Each row below holds a small network's activations on one input, seen along a few directions.
In each table, some parts of the input vary, and every possible input appears once, in random order.
Descriptions start from the smaller parts, as in this example, which fits no table here: one of 2 separate values, together with either a single point or one of 9 places along a line or (one of 4 places along a line, together with one of 8 places around a ring).
Shared parts are said once, and a part with two or three values counts as separate values.
(in the rows, 128 means zero)

Other details of the inputs vary at random and push rows far along two fixed directions, the same in every table; ignore that.

A family of inputs:
x1: [100 116 162 164 117  92 118 141 217 147  72 143]
x2: [134 126 117 143 157 131 132 176 128 165 151  97]
x3: [129 154 109 149 101 112 127  85 126  59 108 149]
x4: [129 118 178 147 139 136  96 143 127 158 131 129]
x5: [131 151 175 133 152 128 112 141 124 154 127 130]
x6: [100 128 158 140 110  78 180 145 204 151  89 117]
x7: [126 132  87 150  75 138 157 102 142  51 139 134]
x8: [139 111 174 139 142 137  99 144 125 162 123 125]
x9: [162 132 116 110 159 163  98 131  59 123 131 123]
x10: [132 140  88 129 108 130 121  86 136  55  93 153]
x11: [125 130  88 113  87 132 133  51 142  92 110 148]
x12: [144 142 168 119 160 130 116 144 126 156 115 131]
x13: [119 132 130 162 122  71 171 157 220 153 103 114]
x14: [117 129  79 139 110 106 154  93 126  63 139 148]
x15: [129 116 147 117 167 126 153 153 116 164 134 127]
x16: [160  98 121 116 146 182  81 131  69 121 139 128]
x17: [114 129 157 129 135 133 143 158 112 162 147 101]
x18: [108 130 155 134 161 127 146 155 116 156 151 131]
x19: [125 134 140 162 120  66 176 151 215 152 107 116]
x20: [112 132  93 136  83 127 157  96 122  57 132 128]
x21: [123 123  93 132 110 123 162  87 113  66 132 149]
x22: [110 131 182 138 123  71 133 127 211 138  81 130]
x23: [145 119  82 135  75 140 164  98 136  59 128 126]
x24: [103 132 135 116 143 147 103 126 136 189 127 124]
x25: [ 89 145 188 156 118  73 125 130 208 131  99 133]
x26: [130 116  63 136  83 148 152 110 143  57 121 128]
x27: [133 116 132 118 170 114 145 156 117 167 143 122]
x28: [104 129 171 138 125  76 128 134 215 139  77 129]
x29: [111 116 132 123 171 134 141 164 119 163 132 126]
x30: [115 129 139 110 143 146 110 123 135 191 127 124]
x31: [130 120 136 124 165 113 145 153 114 169 147 119]
x32: [117 138 151 110 116 126  96 150 127 179 147 138]
x33: [121 132 183 128 147 122  99 139 125 149 136 115]
x34: [123 156 174 137 153 129 109 146 127 149 132 134]
x35: [148 114 115 101 137 175 131 137  44 128 166  96]
x36: [140 145 171 125 155 128 116 141 123 158 119 127]
x37: [173 121  99 123 149 164 127 143  53 129 184  94]
x38: [121 117 138 115 146 141 143 168 117 166 132  99]
x39: [155 120 114 121 130 190 124 146  58 120 184 104]
x40: [130 111  73 119 118 127 163  95 122  67 115 149]
x41: [ 97 131 183 174 110  86 122 133 210 140  94 147]
x42: [143 108 170 132 147 139 100 147 128 161 119 129]
x43: [142 114  67 131  82 144 161 106 146  57 119 129]
x44: [117 128  64 110  65 120 110  91 151  76 108 164]
x45: [130 136 113 100 112 160  82 130  75 131 172 144]
x46: [144 118 104 114 162 153 125 133  50 127 180 121]
x47: [108 158 176 164 121  68 141 128 195 145  81 138]
x48: [150 139 101 130 106 113 134  81 124  64  91 147]
x49: [161 132 119 102 160 173  96 128  68 117 136 130]
x50: [152 122 105  81 117 162  89 128  75 138 155 141]
x51: [ 92 131 167 145 125  78 121 137 215 138  78 129]
x52: [154 119 142 102 147 160  88 118  61 114 152 111]
x53: [128 142 148 134 161 126 106 155 122 160 107 123]
x54: [107 141 157 123 133 139 111 114 130 187 142 125]
x55: [132 117  89 124 112 122 167  87 114  70 123 145]
x56: [164 127 104 132 146 164 122 144  54 126 192  98]
x57: [115 117 117 124 174 121 133 166 120 167 140 120]
x58: [128 114 121 118 173 120 140 163 119 168 140 121]
x59: [163 138 131 116 152 156 102 123  53 126 138 120]
x60: [ 99 146 157 127 134 140 108 119 132 182 147 129]
x61: [128 126  68 105  64 117 118  87 155  76 105 165]
x62: [127 132 147 102 119 127 100 151 126 184 140 135]
x63: [137 138  79 157  95 117 152 103 131  61 151 126]
x64: [148 116  78 130  80 139 166 100 143  57 122 131]
x65: [121 133  91 118  82 132 131  49 137  94 115 144]
x66: [109 119 134 121 145 142 136 170 119 164 132  99]
Description of these inputs: one of 6 places along a line, together with either one of 2 separate values or one of 4 places along a line or one of 5 places around a ring.
Changing only the place on the line of 6 turns x8 into x41. The same change can be made to x62. Which row results?
> x45
Changing only the place on the line of 6 turns x60 into x54. The same change can be made to x20. Which row results?
> x17
Start at x43 and move only the place on the ring of 5, one step at a time. The first step leads to x13. Which rows follow, in order?
> x58, x40, x38
Change only the place on the ring of 5 in x2. List by row number the other rows that result.
> x26, x29, x57, x66
Change only the place on the line of 4 in x12. List by row number the other rows that result.
> x22, x42, x48
Change only the place on the line of 6 in x22. List by row number the other rows that result.
> x25, x28, x33, x51, x52
Change only the place on the line of 6 in x5. List by row number the other rows that result.
> x10, x12, x34, x36, x49

A family of inputs:
x67: [135 143 101 123 113 126 107  47  92  32 117 167]
x68: [155 115  92 153 120 124 153 138 134  65 126 118]
x69: [ 91 137 134 150 112  71 186 113 201 145 109 136]
x70: [143 103  38 114 106 137 166  82 108  53 120 134]
x71: [101 123 108 125  93 119 126 116 177 130 105 142]
x72: [159 117  62 149 100 134 154 104 109  19 134 122]
x73: [ 85 133 158 133 118 104 125 152 200 194 111 131]
x74: [129 128  93 105 116 138 130 129 112 144 148 134]
x75: [114 153 191 146 125  92 119 125 186 164  91 134]
x76: [155 122  67 151  97 132 154  99 106  21 140 123]
x77: [150 109 140 118 185 161 140 190  75 162 153  91]
x78: [157 135 158 110 157 169  81 132  70 154 141 120]
x79: [161 128 111 115 115 147  99  91 111  79 100 139]
x80: [125 136  94 103 114 141 125 115  91 135 166 131]
x81: [121 130 171 139 159  90 110 136 168 143  72 149]
x82: [144 118  89  90 138 163 113 146  75 156 164 123]
x83: [113 120 174 141 110 107 114 155 203 169  91 131]
x84: [142 120 170 120 199 162 134 200  65 195 174  86]
x85: [137 129 174 118 189 133  85 149  94 162 118 133]
x86: [107 127 142 159 122  74 191 146 211 120  87 123]
x87: [101 132 162 148  83  90 126 121 217 132  89 141]
x88: [120 156 182 136 128 111 111 118 151 154 113 130]
x89: [123 131 124 102 137 186  88 133  59 166 181 121]
x90: [137 117 113 125  85 146 105 100 133  86 116 141]
x91: [141 107  41 114 104 137 164  76 104  52 128 135]
x92: [146 122 132 119 168 167 138 155  50 134 175  98]
x93: [121 127  59 114  70 155 117  63 111  59 136 153]
x94: [158 132 126 139 158 168 123 154  44 116 192  96]
x95: [137 116 140  90 182 158 105 207  87 241 166 103]
x96: [114 141 184 146 157  87 113 131 166 154  85 153]
x97: [112 144 155 140 134  89 116  93 153 101  90 156]
x98: [105 134 163 144  89 104 118 118 189 133 108 138]
x99: [139 113  47 118 101 137 165  72 102  54 134 139]
x100: [146 124  84  86 136 178 106 129  37 143 189 121]
x101: [ 97 131 149 142 138  83 175 145 186 180 117 123]
x102: [124 140 139 175 118  91 168 146 175 108 124 119]
x103: [128 140 174 135 130 104 111 130 174 153  85 130]
x104: [ 97 142 189 147 102 101 117 134 191 167 116 132]
x105: [118 134 136 143 133 117 166 132 121 116 142 113]
x106: [131 111 151  93 178 190  77 196  83 231 165 109]
Describe the family of inputs behind these rows.
> one of 5 places along a line, together with one of 8 places along a line
Changing only the place on the line of 8 turns x77 into x79. The same change can be made to x84. Which row results?
> x78
Change only the place on the line of 5 in x76. List by row number the other rows that result.
> x68, x72, x94, x102
Change only the place on the line of 5 in x73. List by row number the other rows that result.
> x71, x89, x93, x106

A family of inputs:
x107: [122 146 152 156 116  96 121 144 165 126 116 126]
x108: [ 98 141 137 138 122 101 167 135 178 149 114 124]
x109: [103 141 140 138 146 105 148 162 160 181 142 128]
x110: [110 144 166 162 129  94 126 148 180 150 126 126]
x111: [144 112  88 141 108 121 162 114 152  80 105 124]
x112: [ 95 120 142 136  96 104 148 131 182 146 117 135]
x113: [134 133 154 121 147 123 141 122 113 132 126 117]
x114: [139 136  65 118 109 138 138 110  93  80 145 137]
x115: [150 130 107 118 139 134 127 100  81  91 149 136]
x116: [107 134 155 159 121 107 131 131 158 131 123 122]
x117: [112 141 114 148 100  97 173 120 187 131 108 133]
x118: [136 126  77 115  81 134 119  67 140  86 103 148]
x119: [159 133 129 113 155 138 113 135  66 122 147 123]
x120: [147 126  79  93 115 155  86 100  79 101 134 142]
x121: [120 123 137 119 122 133 121 149 135 160 152 130]
x122: [136 112  77 136 117 118 152 113 139  69 123 135]
x123: [131 139 156 146 125  88 158 119 173 138  98 129]
x124: [148 107 114 113 158 164 134 148  82 121 145 102]
x125: [ 93 127 142 127 119 102 123 119 178 166  99 141]
x126: [140 100 103 121 156 159 134 145  77 118 150 112]
x127: [125 127 159 116 135 132 110 180 129 190 147 118]
x128: [141 117 137 128 165 125 129 185 121 159 132 109]
x129: [125 133 175 131 170 132  97 159 124 169 131 135]
x130: [126 123  75 117 124 158 141 108  72  98 161 129]
x131: [100 133 141 120 112 105 127 112 185 152  91 135]
x132: [126 130 103 133  87 123 135  61 146  30  84 155]
x133: [131 120 121 125 131 151 108 100  89  86 124 144]
x134: [117 130 144 109 152 131  94 146 132 193 137 133]
x135: [139 131 113 141  97 124 128  81 147  64  89 152]
x136: [152 133 158 137 150 164 101 156  87 161 160 100]
x137: [146 117 135 109 125 171 114 149  93 167 161 112]
x138: [137 123 153 119 170 142 124 139  71 156 153 116]
x139: [144 130 132 126 133 167 107 121  76 105 155 106]
x140: [136 136 160 127 155 129  96 154 116 143 117 136]
x141: [108 125 138 126  91 116 147 121 175 128 114 128]
Describe the family of inputs behind these rows.
> one of 5 places around a ring, together with either one of 3 separate values or one of 4 places along a line
Changing only the place on the ring of 5 turns x111 into x128. The same change can be made to x118. Which row results?
> x120
Start at x131 and move only the place on the line of 4, one step at a time. The first step leads to x141. Which rows follow, in order?
> x108, x124
Which other rows agree with x109 in the place on the ring of 5? List them by row number.
> x110, x115, x121, x122, x129, x134
Start at x133 and move only the place on the ring of 5, one step at a time. The first step leads to x129. Which rows follow, in order?
> x140, x135, x132
